Here are a small network's activations along a few directions, averaged over the inputs that share one value of a field.
Values that are neighbours, or in one group, have similar rows; names and order tell nothing.
In the rows, zero is written as 500.
Random noise pushes rows far along 5 fixed directions. That doesn't count. These rows show it; they differ only by the noise:
[565 454 565 356 556 530 521 391 631 430 278 487 594 559 380 418 504 436
 571 591 599]
[324 593 556 562 420 611 635 591 344 431 554 515 610 413 556 467 520 445
 587 487 430]
[563 674 579 568 459 738 393 530 547 552 453 448 389 547 347 506 369 415
 580 438 446]
[502 431 517 399 537 471 443 401 589 491 484 398 516 558 518 528 588 515
 441 649 518]
[592 517 690 511 489 519 439 485 631 400 391 457 560 463 338 400 493 427
 622 472 461]
[631 481 609 474 524 485 290 432 679 474 499 345 444 531 396 509 531 492
 485 555 432]
[501 581 577 563 459 577 375 550 499 453 609 378 473 452 468 517 501 471
 524 484 355]


Fid, 9 values:
d8: [670 527 243 359 617 599 179 492 409 342 397 304 491 556 395 483 276 459
 330 449 419]
d6: [491 290 348 457 559 298 563 563 458 502 603 546 546 495 597 518 506 571
 408 550 555]
d5: [710 485 255 340 658 549 458 539 468 446 385 548 484 551 393 538 272 484
 642 405 521]
d9: [600 491 482 457 477 350 338 417 556 383 403 527 540 471 347 333 482 524
 447 410 501]
d1: [395 517 520 736 479 371 550 619 373 680 823 590 385 376 683 668 528 556
 479 439 425]
d3: [608 574 778 767 322 465 456 632 633 527 643 489 388 397 448 421 490 505
 670 293 261]
d7: [604 527 884 726 391 315 412 496 732 562 645 463 354 444 452 502 674 579
 575 387 364]
d2: [589 571 383 471 531 555 453 396 557 549 299 635 451 548 385 504 410 465
 406 446 670]
d4: [476 527 556 685 472 536 443 661 447 567 763 431 370 399 596 585 578 553
 449 396 411]
Fid is arranged as 3 separate groups.
List the group mates of d3, in the order listed.
> d7, d4
List the group mates of d2, in the order listed.
> d8, d9

Vofa, 9 values:
k9: [187 643 701 577 428 577 535 497 341 649 808 403 554 461 578 580 720 462
 483 490 388]
k5: [341 520 194 171 421 881 665 431 436 250 390 340 636 508 606 407 677 502
 419 651 559]
k4: [357 576 518 427 413 689 750 485 491 573 368 569 531 629 533 500 519 489
 570 587 581]
k1: [470 441 880 829 305 481 530 531 583 834 329 753 273 578 456 479 409 692
 367 347 576]
k3: [591 394 191 225 646 367 585 376 509 527 502 512 433 536 747 568 558 631
 471 658 541]
k7: [495 614 434 776 360 394 465 500 445 470 531 648 483 455 451 463 429 415
 472 377 483]
k6: [556 464 651 719 524 440 465 686 538 608 734 457 349 412 546 596 487 526
 574 428 434]
k2: [670 365 500 502 623 238 211 462 550 348 430 485 552 462 309 425 429 450
 405 445 542]
k8: [471 615 665 713 504 493 611 641 465 665 621 563 493 500 514 617 373 420
 675 467 439]
Vofa is arranged as 3 separate groups.
List the group mates of k8, in the order listed.
> k3, k6
List the group mates of k9, in the order listed.
> k5, k4
